| -0.83 |  0.27 | -4.60 |  3.40 |  1.92 |  2.08 |
| -2.23 |  2.43 | -1.85 | -4.89 |  2.16 | -1.32 |
result: 3.40

| -5.49 |  0.75 | -0.32 | -0.15 |  0.18 |  1.31 |
|  2.51 |  0.27 | -1.69 | -0.86 | -0.64 | -0.05 |
|  2.90 |  0.02 | -0.39 |  0.21 |  0.03 | -0.30 |
result: -0.86

| -0.51 |  1.35 |  0.18 | -6.48 |  2.00 | -2.64 |
|  3.46 |  0.06 | -0.62 |  3.67 | -2.16 |  2.18 |
result: -6.48

| -0.05 |  0.16 |  1.23 |  0.47 | -0.22 |
|  0.33 | -0.19 | -0.56 |  1.41 |  0.24 |
|  0.19 |  0.24 |  0.73 |  5.86 | -0.28 |
result: -0.56

|  0.15 |  0.05 |  0.08 |  0.18 |  0.21 | -0.13 |  0.08 |
| -0.05 |  0.01 | -0.02 | -0.03 | -0.09 | -0.01 | -0.04 |
|  5.52 |  0.88 | -0.82 | -0.08 | -0.11 |  0.20 | -1.61 |
result: -0.09

| -0.89 |  0.15 |  0.74 | -1.61 | -0.50 |  0.62 |  0.63 |
|  1.34 |  0.31 |  1.18 | -4.93 | -0.51 | -1.10 | -0.44 |
|  0.99 | -0.17 | -0.87 |  2.97 |  0.56 | -1.41 | -0.09 |
result: -0.51

| -0.61 |  0.86 | -0.39 | -1.67 | -0.56 |  1.58 |  5.15 |
|  0.66 |  0.83 |  2.78 | -2.12 |  0.40 | -0.15 |  0.18 |
|  0.41 | -1.10 | -2.30 |  3.12 |  0.41 |  0.00 | -3.15 |
result: 0.40

|  3.00 | -0.63 | -2.85 |  0.81 |  3.70 |
| -0.13 |  0.09 |  2.03 |  5.27 |  3.37 |
result: -2.85

| -1.07 | -0.77 | -1.25 | -0.51 | -5.01 |  0.21 |
| -0.74 | -0.94 |  1.84 | -0.28 |  1.06 |  0.51 |
result: -0.51

| -1.66 | -1.35 |  1.31 | -2.16 |  1.82 |
|  1.76 |  1.74 | -1.07 |  2.16 | -1.76 |
|  5.24 |  2.93 |  0.61 |  4.27 |  1.07 |
result: -1.07
---
| -5.45 | -2.28 | -0.07 |  0.44 |  1.28 |
|  2.00 |  1.98 | -4.14 | -3.58 | -6.04 |
| -3.26 | -1.26 |  3.48 |  3.35 |  0.68 |
-> 2.00

|  0.14 |  1.34 | -3.83 |  1.58 | -4.64 |
| -2.82 | -1.95 |  0.61 |  2.48 | -1.04 |
|  0.66 | -1.09 |  2.08 | -0.99 |  2.17 |
-> -2.82

| -1.67 |  1.02 | -0.07 |  2.20 | -0.85 | -0.30 | -1.17 |
|  1.38 | -1.51 |  0.99 | -5.34 |  0.45 |  0.70 | -0.01 |
| -0.27 |  0.05 |  0.11 | -0.25 |  1.52 | -0.29 |  0.42 |
-> 1.38

| -3.59 | -3.09 | -2.83 | -0.71 |  6.07 |
|  0.00 |  0.35 |  0.20 |  0.18 | -0.97 |
|  2.63 | -5.05 | -5.01 | -0.90 |  0.48 |
-> 0.00

| -6.07 |  1.38 | -2.32 | -2.55 |
| -1.74 |  1.25 |  2.21 | -1.00 |
|  0.09 | -1.79 |  2.14 |  1.42 |
-> -1.74

| -4.28 |  2.54 |  0.34 |  0.78 | -0.75 |  2.43 |  0.19 |
| -3.57 |  6.02 |  1.96 |  0.46 | -0.26 |  6.29 | -3.61 |
| -4.03 |  3.63 | -0.22 |  0.40 | -0.72 |  3.11 | -0.46 |
-> -3.57
---
-1.140,-1.423,-1.110,-1.727,-1.650,1.288,0.084
0.048,1.417,-0.556,0.206,-0.434,-1.742,-1.430
-2.346,-1.646,-0.815,-0.435,0.005,-1.612,-1.749
value -0.815

-0.019,0.068,0.149,-0.152,0.097
-0.141,0.122,-0.212,-0.067,0.150
0.171,-0.185,-0.183,0.009,-0.146
value -0.183

5.3,7.7,1.4,12.2
17.4,3.3,-5.4,-15.2
0.6,14.7,8.7,3.4
value 8.7

43.2,95.2,-14.2,124.1
-21.0,-219.6,116.2,37.6
-46.1,61.3,99.5,-40.6
value 99.5

-1.8,-1.8,-1.1,-0.4,-0.6,1.6
-1.8,-1.8,-1.1,0.8,-0.9,-1.1
-1.8,-1.8,-1.1,0.7,-1.8,-2.2
value -1.1

-0.07,0.00,0.48,-1.04,-0.29
-1.20,1.40,0.57,0.28,0.44
1.42,0.12,-0.85,0.81,1.53
value -0.85
---
[ 0.07  0.04 -0.12 -0.07  0.11] => -0.12

[[ 0.03  0.09  0.11  0.01  0.07 -0.05]
 [ 0.03 -0.05 -0.12  0.22 -0.06  0.19]
 [ 0.03 -0.01 -0.04  0.08 -0.01  0.10]] => 0.08

[  82.3  -12.9 -101.8  100.7] => -12.9

[ 100.282   66.268  -57.649 -187.167   77.368] => -57.649

[[ 0.13 -0.04 -0.14  0.06 -0.14  0.04]
 [-0.06 -0.01  0.22 -0.11  0.01 -0.06]
 [ 0.10 -0.08 -0.11  0.08 -0.15  0.10]] => 0.08

[[-142.047 -177.580   16.521 -123.176   97.985]
 [ 135.952   -4.909   66.624  -59.675   36.496]] => 66.624

[[ 0.20  0.43 -1.61 -2.18  0.52]
 [-0.03  0.10 -0.91 -0.27 -0.64]
 [-0.47 -0.88  1.53  1.26 -0.14]] => 1.53
---
[0.7, -0.5, 1.3, 0.2, -1.4, -0.1, 1.5] ⇒ 1.5, 0.7
[102.117, -107.299, 85.614, 72.292] ⇒ 72.292, 102.117
[22.09, -69.31, -104.16, 51.02, 142.37, -84.20] ⇒ -84.20, 22.09
[0.175, 0.100, -0.132, 0.166, -0.069] ⇒ -0.069, 0.175
[0.66, -0.88, -1.17, -0.13, 1.55] ⇒ 1.55, 0.66
[[-0.092, 0.146, -0.062, 0.124, 0.129, -0.149], [0.055, -0.052, 0.067, -0.046, -0.052, 0.064], [0.101, -0.156, 0.112, -0.111, -0.094, 0.153]] ⇒ -0.149, 0.101
---
|  0.34 | -0.14 | -0.22 | -0.41 | -0.19 |
| -0.38 |  3.71 |  2.89 | -3.10 |  4.88 |
| -2.32 | -2.29 |  1.39 |  1.56 |  0.77 |
>> 4.88

| -3.65 | -4.64 | -3.03 | -6.52 | -5.22 |
| -2.51 | -4.89 | -1.33 | -6.23 | -3.65 |
|  4.73 |  2.21 |  3.32 |  4.07 |  0.62 |
>> -3.65

| -0.82 | -1.47 | -0.78 |  3.34 | -1.53 |  0.10 |
| -0.31 |  1.22 | -1.88 | -1.84 | -1.19 |  3.10 |
|  1.27 |  0.07 | -0.33 |  5.62 |  1.68 |  0.94 |
>> 3.10

| -0.78 | -5.09 | -0.88 | -1.17 | -0.07 | -4.26 | -1.60 |
|  0.27 | -1.99 |  0.76 |  0.20 | -1.28 |  1.40 |  0.68 |
| -1.29 |  3.07 |  1.40 | -1.71 | -0.05 | -1.97 | -0.97 |
>> 0.68

|  0.55 | -0.93 | -2.14 |  4.75 |
| -2.19 | -1.40 | -2.16 | -0.41 |
|  1.73 |  0.78 | -0.64 | -0.18 |
>> -0.41

| -1.80 | -2.18 | -4.98 | -2.41 |  0.57 | -2.49 |
|  0.32 |  0.19 |  4.98 | -0.29 |  0.14 |  0.01 |
| -0.34 | -1.72 | -5.25 | -0.09 | -1.35 | -0.67 |
>> 0.01

|  4.18 | -2.53 | -1.15 |  1.88 | -4.77 |  0.48 |
|  0.00 | -0.39 |  1.20 | -2.83 |  0.53 |  1.99 |
| -0.09 |  1.20 |  4.40 |  2.79 | -1.33 |  3.09 |
>> 1.99

| -1.35 |  5.08 |  0.54 | -3.57 |
| -2.18 | -1.94 |  2.67 |  1.16 |
| -5.09 |  0.33 | -2.03 |  0.91 |
>> 1.16

| -0.18 |  0.63 |  0.11 | -0.28 |  0.06 |  0.35 |
| -0.98 |  1.85 |  1.61 |  0.61 | -1.46 |  4.29 |
|  1.59 |  2.38 | -1.35 |  4.82 |  0.08 |  1.70 |
>> 4.29

|  2.02 | -2.56 | -1.62 |  2.13 | -0.92 |  4.64 |  0.56 |
| -4.11 |  4.38 |  5.19 | -0.48 |  0.65 | -0.46 |  0.11 |
| -2.43 |  2.38 |  0.64 | -0.39 |  0.07 | -0.37 |  0.80 |
>> 0.11
